A small network was shown many inputs. Here are its activations along a few directions, one row for each input.
Each table varies a few parts of the input and shows all the possible inputs, shuffled.
A made-up example of a description, with smaller parts first: line(6) and (point or (values(2) and ring(5)) or line(11)).
Shared parts are said once, and a part with two or three values counts as separate values.
In the rows, zero is written as 128.

Other details of the inputs shift rows strongly along two fixed directions, in all tables alike. That doesn't count.

Rows:
x1: [ 92 142 103 157 144 166 125  90 160 157 121 120 164 181]
x2: [100 124  99 164 129 162 127  81 154 145 139 110 158 188]
x3: [124 172 176 142  99 161 156 128  79  35  89 142  72 127]
x4: [129 158 178 151 110 154 162 122  88  47  89 138  55 145]
x5: [140 201 209 122 109 140 197 136  90  62  75  99  55  84]
x6: [173  25  65  74 150  74  76 180 160 226 173 138 167  75]
x7: [157  47  61  68 184  53  72 183 166 212 174 131 171  68]
x8: [161  23  45  88 163  95  35 176 140 184 182 172 172 102]
x9: [108 155 123 179 101 121 115  80 167 160 169 147 181 181]
x10: [ 95 149 111 133 123 123 151  86 166 158 136  68 181 150]
x11: [192  62 134  64 146  86  66 219  77  91 121 204  65  69]
x12: [135 183 181 147 117 164 175 125  80  25  85 142  48 113]
x13: [ 86 146 114 137 124 121 154  93 164 160 135  73 182 153]
x14: [131 185 187 119 104 127 177 117  87  81  95  88  85 110]
x15: [195  48 126  82 150  83  82 213  73  83 137 199  59  61]
x16: [131 193 184 139 110 168 164 131  78  24  78 144  53 108]
x17: [ 86 147 120 138 123 130 150  94 143 174 140  72 181 155]
x18: [ 87 150 101 147 136 172 119  93 158 150 127 122 174 174]
x19: [197  53 136  74 154  80  71 215  79  99 115 202  56  76]
x20: [ 96 134 117 145 106 147 163  97 164 180 131  85 175 149]
x21: [ 94 140 102 145 120 168 114  87 151 143 130 117 177 185]
x22: [133 162 164 148 106 161 161 111  88  42 101 133  75 134]
x23: [100 143 120 138 117 141 153  91 157 174 137  69 180 149]
x24: [203  95 158  51 159  57 108 222  70 108 120 156  48  16]
x25: [102 166 121 181 117 125 121  87 174 167 165 150 179 170]
x26: [ 93 135  97 167 145 166 132  87 160 151 135 114 156 178]
x27: [ 99 151 126 183 102 119 119  88 165 162 168 151 182 184]
x28: [143 194 201 126  98 147 203 134 100  69  71 110  52  83]
x29: [ 91 140 123 142 118 139 156  99 155 175 136  74 181 152]
x30: [167  18  56  87 173  88  35 174 146 198 166 173 160 120]
Each input here is: values(3) and (point or line(4) or ring(5)).
The inputs of x15 and x22 match in every part but the values(3) part. If x17 is changed in the same way as x15 into x22, which row does it become?
Answer: x14
Which other rows does x30 become when the ring(5) part takes its other values? List them by row number.
Answer: x2, x8, x21, x22
List by row number the other rows that have the values(3) part in common with x18.
Answer: x1, x5, x7, x12, x16, x24, x25, x26, x28
Which other rows does x17 become when the line(4) part takes its other values? List them by row number.
Answer: x13, x20, x29
Which other rows does x9 become when the values(3) part takes its other values? List them by row number.
Answer: x25, x27

Rows:
x31: [ 85 141 133 117 128 186 190  73 132 128  88  13 156 151]
x32: [ 99  92  55 156 168 154 112 121 169 177 178 137 185 142]
x33: [153 146 195 141  83  98 164 141  77  58 143 151  59  93]
x34: [143  62  77  66 189  99 116 186 133 198 126 111 150  49]
x35: [181 101 109  93 171  50  75 184 122 114 157 184 108  63]
x36: [106  63  87 120 138 156  88 113 148 178 124 127 168 188]
x37: [184  68  91 118 150  91  84 166 160 188 166 186 127  84]
x38: [ 92 175 147 156 121 192 142 101 155 120  83 128 123 171]
x39: [176 138 197 138  64 106 156 147  95  78 117 159  60  93]
x40: [ 82 203 138 139 123 147 198  85 160 167 107  42 147 122]
x41: [142 119 157 143 116 157 150 133  64  27 103 128  49 119]
x42: [114  95 111 139 103  95  98 122 174 216 160 134 194 178]
x43: [144 140 172  95 120 143 117 145  48  43  77 140  61 134]
x44: [ 98 175 129 181 109 210 171  82 157 114 104 123 131 160]
x45: [100 200 162 171 114 152 166  86 159 140  97 129 130 187]
x46: [191  21  96  92 138 119  83 182  95 122 130 174  85  93]
x47: [ 83 193 144 170  82 115 160  75 139 101 149  97 171 176]
x48: [ 70 196 111 161 133 179 146  79 150  88 123 108 154 163]
x49: [124 114 119 123 114  79  78 128 140 186 168 132 195 153]
x50: [119  98 106 101 123  88 146 118 174 225 164  47 213 116]
x51: [108 138  93 123 157 112  81 108 166 206 167 143 194 159]
x52: [134 146 152 114 121 138 144 133  61  12  89 126  65 128]
x53: [191  76 117 114 167  67  92 190 117 129 170 190  85  53]
x54: [154 172 173 102 139 140 114 173  78  55  82 163  63  99]
What is each input in this table made of?
Answer: line(4) and (point or ring(5))
The inputs of x39 and x44 match in every part but the line(4) part. If x49 is changed in the same way as x39 into x44, which row does it become?
Answer: x54
Start at x47 and move only the line(4) part, one step at a time. The first step leads to x35. Which rows follow, in order?
Answer: x48, x52
Which other rows does x45 become when the line(4) part takes its other values? List them by row number.
Answer: x36, x38, x42

Rows:
x55: [ 99 150 125 156 116 163 170  83 152 151 107  99 153 149]
x56: [162 111 158 108 127 122 144 152 116 113 105 131  84 110]
x57: [ 82 152 130 143 113 141 157  78 141 143 132  80 162 185]
x58: [120 180 190 127  91 138 182 113  81  55  94 104  76 131]
x59: [168  89 130 100 140 105 127 164 117 136 110 152  94  80]
x60: [152 113 120  95 148 116 112 170 124 130 135 148 102  70]
x61: [113 126  97 123 156 113 111 121 156 169 148 108 179 135]
x62: [ 74 210 147 167 115 183 183  69 153 118 102  84 137 160]
x63: [132 179 184 141  99 160 196 112 100  71  72 119  72 109]
x64: [126  56  73 112 131 111  87 136 149 199 174 109 182 123]
x65: [122 132 154 119 127 152 124 145  94  60  82 148  83 145]
x66: [146 141 166 123 122 132 165 132 112 102  83 131  76 107]
x67: [135 193 184 147  78 146 163 108 107  39 100 141  80 129]
x68: [156 108 114  99 138 117 124 175 124 133 126 150  99  74]
x69: [110 105 100 158 135 131 117 125 150 172 172 143 169 141]
x70: [113 117 115 144 120 142 137 102 158 170 133  85 164 169]
x71: [ 97  88  81 128 143 154  90 127 142 145 131 137 175 166]
x72: [143 120 150  99 115 107 138 148  90  97 128 127  97 105]
x73: [144 142 141 107 143 109 126 152 111 104 123 129 114  92]
x74: [153 104 127  92 136  77 109 164  97 125 132 134 114  97]
x75: [171 103 135 104 125  84  93 158 127 107 133 174  97 110]
x76: [162  88 100 114 161 130  90 151  98  98 137 166  93 110]
x77: [121  83  76 105 161  91  84 134 155 191 169 120 196 121]
x78: [148 136 161 128 102 140 156 135 106  96 107 109  95 117]
x79: [110 135 105 151 112 128 115  89 171 149 147 129 174 173]
x80: [120  96  73 142 168 147  91 104 144 150 149 134 150 171]
x81: [113 115 107 146 142 129  99 119 153 193 152 142 169 165]
x82: [168 110 139 102 130  99  85 159 117 131 127 176 105 115]
x83: [129 158 154 118 108 118 150 133  88  86 117 113 108 109]
x84: [155 118 143 113 122 131 150 149 110 112 106 141  93  81]
x85: [159 107 148 110 125 125 142 149 120 121 112 130  96 108]
x86: [156 112 132  92 158 102 110 171 126 131 122 149  86  82]
x87: [167  57 109  70 138  77  91 186 100 140 162 150 118  76]
x88: [161 107 121  97 145 104 123 177 124 134 116 152  88  81]
x89: [ 97 143 109 135 120 124 136 101 131 149 141  93 176 151]
x90: [136 200 196 143  90 150 155 110  96  62  83 146  75 141]
x91: [ 85 179 122 155 133 160 149  85 160 144 129  88 171 150]
x92: [110  53  58 112 160 132  63 147 151 174 147 149 185 158]
x93: [ 84 158 131 187 118 156 155  86 150 146 142 119 160 175]
x94: [149 110 153 111 109 112 130 146  95 105 115 118  88 102]
x95: [106 144 132 152 111 167 168  88 153 145 117  91 154 162]
x96: [101 155 115 141 146 138 131 104 161 157 133 100 163 141]
x97: [156 127 138 120 108 108 113 139 124  94 131 163 107 114]
x98: [130  67  72 139 146  89  85 133 173 187 180 152 178 141]
x99: [137  84  78 117 138 110  64 132 160 202 167 159 188 141]
x100: [158 108 144 110 119 135 144 151 116 115 120 131 102  97]
x101: [120 202 182 135 114 160 180 119 107  64  85 118  68 106]
x102: [166  88 105 113 162 126  89 153  96  95 132 168  84 109]
x103: [143 137 158 101 141  94 127 147 104  97 114 128 100 103]
x104: [140  80 110  98 139 136  87 176 100  96 120 168 113 111]
x105: [168  70 106  75 148  60  83 186  98 144 149 149 122  76]
x106: [ 97 151 107 142 145 142 127 101 164 163 139  98 174 140]
x107: [ 86 177 127 150 139 142 148  84 157 143 124  84 172 168]
x108: [120 180 192 127  94 135 183 113  83  57  93 104  73 135]
x109: [129  81  82 130 150 114  74 141 153 212 171 157 182 139]
x110: [ 82 114  90 142 132 173 109 108 143 133 125 125 178 179]
x111: [ 85 157 132 187 121 152 155  87 152 149 141 119 158 179]
x112: [152 108 133  91 150  82 106 162 109 120 132 138 117  90]
x113: [151 123 148 137 118 101 130 146 116  87 130 162  89 109]
x114: [102 144 128 159 106 160 159  85 153 152 122  75 161 176]
x115: [167 111 131 103 120 112  88 161 111 125 138 177 114  98]
x116: [178  54  79  97 172 114  65 175 100 117 156 180 100  90]
x117: [139 139 133 140 144 154 128 117  96  69 109 144  78 141]
x118: [115  90 104 126 126 117 111 114 148 179 146  96 161 152]
x119: [148 131 153 129 129 119 114 152 105 126 123 165  98 119]
x120: [102 144 100 142 131 150 148 109 163 165 124 108 154 141]
x121: [ 93 145 109 135 132 134 132  97 147 150 148  94 188 143]
x122: [121 202 185 135 118 154 179 119 110  67  80 117  63 113]
x123: [124  94  94 133 120 140 122 120 155 178 155  97 177 141]
x124: [171  84 132 102 125 106 116 168 112 130 127 130 103  96]
x125: [ 99 115 108 142 110 141 131  95 144 165 144  85 171 156]
x126: [160 107 118  97 141 110 124 177 121 131 121 153  93  74]
x127: [124 112  94 137 119 116  98 108 167 156 157 142 174 153]
x128: [156 135 146 116 113 122 106 143 110 113 123 168 109 114]
x129: [112 117 110 142 121 157 148 100 161 168 136  99 172 154]
x130: [143 144 141 110 141 123 126 153 118 107 125 131 106  82]
x131: [121  83  75 104 160  94  86 135 153 189 172 120 199 119]
x132: [158  81 133  99 124  94 108 161 105 132 130 127  99  98]
x133: [ 80 206 159 187  94 189 170  72 130 120 117 112 146 180]
x134: [113 102  89 156 128 115 112 111 167 162 169 139 176 150]
x135: [143 120 155 140 136 108 128 153 113 116 132 161  90 121]
x136: [ 98 152 112 140 151 137 127 101 168 165 135  97 168 150]
x137: [ 88 166 130 145 117 129 151  86 132 137 123  82 161 172]
x138: [127 197 197 155  97 159 166 120  86  69  93 145  74 132]
x139: [ 81 193 148 196  88 168 181  63 148  92 127 107 145 177]
x140: [133 169 158 120 133 121 145 134 109  88 107 118 106 106]
x141: [ 82 192 155 194  99 155 178  61 154  99 117 105 136 194]
x142: [142 121 149 142 129 116 131 154 108 111 138 163  98 108]
x143: [139 159 157 120 127 132 161 145 119  99  89 131  70 108]
x144: [ 91 179 125 148 128 152 152  92 145 128 131  88 171 146]
The inputs of x110 and x104 match in every part but one. If x128 is changed in the same way as x110 into x104, which row does it become?
Answer: x115
The inputs of x78 and x124 match in every part but one. If x125 is changed in the same way as x78 into x124, which row does it become?
Answer: x94
The inputs of x119 and x109 match in every part but one. If x59 is changed in the same way as x119 into x109, which row does it become?
Answer: x55
What is each input in this table made of?
Answer: line(5) and (values(2) or ring(5) or ring(11))
Which other rows does x96 become when the ring(11) part takes its other values? List them by row number.
Answer: x59, x61, x74, x85, x88, x108, x112, x114, x122, x132
Start at x87 and move only the line(5) part, one step at a time. The first step leads to x72. Which rows follow, in order?
Answer: x58, x108, x57
Which other rows does x117 become when the values(2) part takes its other values? List them by row number.
Answer: x92
Start at x134 and move only the ring(5) part, one step at a time. The first step leads to x97. Which rows follow, in order?
Answer: x128, x138, x142
